These are the activations of a small neural network, seen along a few directions. Each row is one input.
In each table, some parts of the input vary, and every possible input appears once, in random order.
Descriptions start from the smaller parts, as in this example, which fits no table here: line(4) and (point or line(11) or (values(3) and ring(8))).
Shared parts are said once, and a part with two or three values counts as separate values.
In the rows, 100 means zero.

Other details of the inputs vary at random and push rows far along two fixed directions, the same in every table; ignore that.

A family of inputs:
R1: 107  84  101  92  129  137  73  80  103  119  118  143  73  108
R2: 90  88  118  108  81  61  133  85  99  78  64  49  133  115
R3: 117  118  84  108  114  145  72  131  98  105  135  160  72  81
R4: 89  78  136  102  117  88  96  55  88  81  99  102  92  113
R5: 97  92  129  115  121  96  85  58  88  71  75  96  106  107
R6: 103  105  125  85  112  80  100  53  86  102  74  82  115  118
R7: 99  72  114  103  111  110  93  62  100  100  64  72  112  122
R8: 84  96  114  106  85  59  120  90  100  73  70  59  129  101
R9: 114  101  126  100  119  105  88  52  86  94  80  79  109  107
R10: 104  94  94  89  128  128  72  80  100  122  104  149  79  111
R11: 104  80  134  116  117  101  95  56  89  84  87  95  98  118
R12: 97  102  94  115  59  71  139  130  113  83  93  44  124  88
R13: 97  112  96  83  62  60  143  120  110  113  104  42  118  88
R14: 97  110  110  102  130  106  72  76  86  91  110  158  77  98
R15: 99  128  61  100  60  93  122  175  115  100  113  95  114  71
R16: 97  80  109  97  118  107  84  61  97  104  64  96  115  123
R17: 113  90  101  103  131  145  64  79  104  114  105  136  77  103
R18: 104  141  60  104  72  89  114  163  117  102  130  125  97  68
R19: 113  93  133  98  119  105  93  51  88  101  92  76  100  109
R20: 110  125  65  94  116  127  70  131  101  116  122  163  79  87
R21: 83  101  78  93  60  71  139  145  115  112  109  61  110  92
R22: 120  129  105  94  136  124  64  72  87  103  102  140  95  92
R23: 91  88  102  103  58  64  148  125  114  94  112  49  110  94
R24: 93  68  133  96  112  102  100  62  84  95  91  101  94  129
R25: 92  117  75  93  64  83  124  153  109  104  104  93  112  90
R26: 95  90  85  104  63  82  130  136  112  99  88  35  123  94
R27: 91  83  116  102  113  94  97  64  89  92  68  84  118  127
R28: 89  78  125  94  111  95  99  63  79  98  78  109  99  131
R29: 94  58  126  93  111  96  105  64  91  103  88  77  96  129
R30: 83  75  106  88  79  68  126  85  110  109  60  45  129  127
R31: 100  99  114  105  121  100  90  72  87  95  102  136  87  112
R32: 124  133  87  90  118  132  78  116  102  117  156  150  67  70
R33: 105  139  79  102  118  111  69  121  100  92  124  172  79  74
R34: 79  82  110  94  80  62  129  86  100  99  66  48  128  128
R35: 104  96  106  110  124  126  75  77  91  95  91  116  95  109
R36: 95  112  59  91  66  88  126  170  117  120  126  88  97  78
R37: 106  122  62  106  76  117  106  170  123  112  142  104  88  64
R38: 102  99  78  104  72  100  118  152  117  111  116  68  100  80
R39: 105  126  50  99  78  107  104  172  116  111  124  107  103  68
R40: 98  82  113  97  123  118  86  75  93  105  113  123  80  114
R41: 107  117  99  113  114  115  78  110  103  87  124  135  79  74
R42: 111  116  87  108  106  134  80  123  96  95  111  138  91  87
Each input here is: ring(6) and (point or line(6)).
Changing only the ring(6) part turns R24 into R28. The same change can be made to R23. Which row results?
Answer: R31

A family of inputs:
R43: 102  101  76  98  89  117  102  141  118  115  149  129  71  77
R44: 87  82  141  104  96  55  126  64  81  73  77  54  119  122
R45: 104  101  83  92  136  142  58  92  100  121  117  184  70  107
R46: 88  123  77  105  42  56  149  172  127  89  133  64  111  59
R47: 118  111  79  101  113  153  71  125  105  116  123  143  81  88
R48: 117  139  80  110  98  123  83  133  102  90  117  136  97  68
R49: 90  90  133  102  140  95  73  28  80  80  65  138  102  135
R50: 80  47  131  105  90  82  124  61  100  95  71  46  111  134
R51: 98  96  119  114  104  82  100  79  85  73  69  84  117  114
R52: 106  111  70  90  95  114  98  145  104  125  134  135  75  88
R53: 119  134  92  103  139  142  53  90  85  92  106  178  87  87
R54: 117  138  81  114  102  116  87  127  109  96  131  125  88  61
R55: 100  137  71  97  55  62  138  157  124  106  121  63  114  61
R56: 91  121  90  102  85  78  114  122  110  92  112  115  98  85
R57: 107  94  95  99  89  124  106  119  107  111  117  93  92  95
R58: 83  56  116  105  88  87  117  79  108  99  67  52  116  128
R59: 93  102  117  100  118  82  92  65  78  83  71  109  111  124
R60: 114  107  75  105  117  142  70  130  100  114  122  148  78  92
R61: 111  101  87  93  118  142  77  107  99  118  105  133  91  102
R62: 99  122  81  115  85  94  103  135  114  82  106  113  103  75
R63: 88  104  62  81  27  69  160  176  129  126  107  26  130  85
R64: 103  114  62  89  97  118  92  147  105  125  124  136  86  92
R65: 94  60  133  89  87  87  128  69  95  103  89  46  108  126
R66: 95  80  145  103  102  61  120  44  89  81  77  45  120  116
R67: 107  101  74  96  98  117  96  122  116  122  105  92  100  91
R68: 118  109  93  86  132  150  65  94  93  126  129  173  64  101
R69: 102  88  144  115  142  103  74  33  66  71  74  123  96  128
R70: 80  94  102  105  56  38  151  116  100  77  58  17  148  108
R71: 115  109  78  95  100  125  94  129  115  123  149  117  72  75
R72: 98  106  60  98  95  125  91  145  119  118  120  133  89  84
R73: 74  52  125  83  90  73  117  79  98  102  72  23  115  119
R74: 105  132  83  98  95  88  100  114  108  101  103  103  108  81
R75: 105  97  135  110  114  102  92  56  81  78  80  97  107  112
R76: 117  111  83  89  142  148  53  86  99  129  118  165  72  101
R77: 90  119  95  95  97  88  89  122  98  86  109  95  100  69
R78: 94  87  130  109  142  102  70  30  80  74  60  134  105  130
R79: 91  92  139  94  94  64  123  56  84  86  65  61  124  124
R80: 109  65  135  104  144  130  71  27  86  105  84  104  84  133
R81: 114  130  83  113  94  102  95  125  112  92  107  99  105  69
R82: 88  70  111  87  68  62  145  88  113  118  80  16  120  118
R83: 107  126  84  104  97  96  96  111  107  94  96  96  111  80
R84: 98  95  138  102  139  90  80  35  66  82  73  130  95  132
R85: 109  104  78  96  95  118  101  144  104  115  148  127  71  82
R86: 118  113  67  104  104  138  80  134  118  122  126  119  83  77
R87: 92  71  104  96  103  98  105  87  92  107  72  78  113  129
R88: 78  58  120  91  84  71  129  74  105  108  78  58  109  131
R89: 106  91  151  102  138  105  80  28  70  79  87  120  98  122
R90: 98  135  75  93  59  74  127  149  111  99  104  80  122  75
R91: 81  114  77  113  26  47  163  174  132  84  111  29  127  64
R92: 102  60  136  105  141  124  75  37  73  98  81  115  84  141
Changing only one part turns R74 into R76. The same change can be made to R70. Which row results?
Answer: R87
Changing only one part turns R79 into R68. The same change can be made to R48. Which row results?
Answer: R47
Describe the family of inputs behind these rows.
Answer: values(2) and (point or (line(4) and ring(6)))
Change only the values(2) part in R59. List by row number the other rows that result.
Answer: R64

A family of inputs:
R93: 91  69  101  80  117  103  93  67  88  120  65  85  113  140
R94: 84  88  87  108  63  85  131  120  126  99  73  41  134  100
R95: 115  136  61  117  96  121  81  141  120  92  117  141  98  67
R96: 122  102  138  106  155  123  60  23  83  85  89  119  90  107
R97: 92  62  127  107  92  98  111  76  90  90  71  38  118  119
R98: 111  124  98  102  125  112  69  86  86  92  75  126  111  99
R99: 95  90  97  99  87  100  108  130  100  104  124  108  82  95
R100: 100  100  100  114  64  79  131  133  104  79  94  34  128  82
R101: 104  95  115  91  152  131  48  41  75  102  57  132  102  129
R102: 99  89  82  92  64  88  133  134  126  130  124  40  99  89
R103: 100  111  102  105  105  109  91  125  91  88  135  145  74  86
R104: 98  133  84  89  120  107  71  113  88  101  115  170  85  92
R105: 98  100  91  89  86  92  115  119  114  116  137  93  85  78
R106: 111  147  74  100  113  107  75  125  90  97  110  156  94  79
R107: 83  107  70  80  60  66  130  150  112  115  98  73  112  93
R108: 93  59  106  101  114  111  96  67  104  117  74  94  102  139
R109: 131  133  88  93  97  137  103  117  93  121  130  151  88  100
R110: 105  125  99  97  108  101  95  112  105  102  149  136  76  70
R111: 86  111  89  103  91  88  108  114  110  90  115  128  96  93
R112: 97  82  137  113  112  89  102  62  75  72  83  88  103  118
R113: 107  81  133  98  121  113  86  47  99  101  82  74  100  109
R114: 89  93  84  98  91  97  108  119  116  106  110  122  88  97
R115: 97  89  145  108  100  61  121  49  90  83  82  48  112  110
R116: 91  103  103  115  88  75  117  94  106  81  82  93  115  103
R117: 98  73  89  97  78  106  119  137  108  115  109  65  96  106
Describe the family of inputs behind these rows.
Answer: point or (line(4) and ring(6))
A walk changes only the ring(6) part. It starts at R110 and steps to R105. List the rest of the walk in order.
Answer: R102, R113, R96, R115
A walk changes only the line(4) part. It starts at R115 and steps to R112. List the rest of the walk in order.
Answer: R116, R106
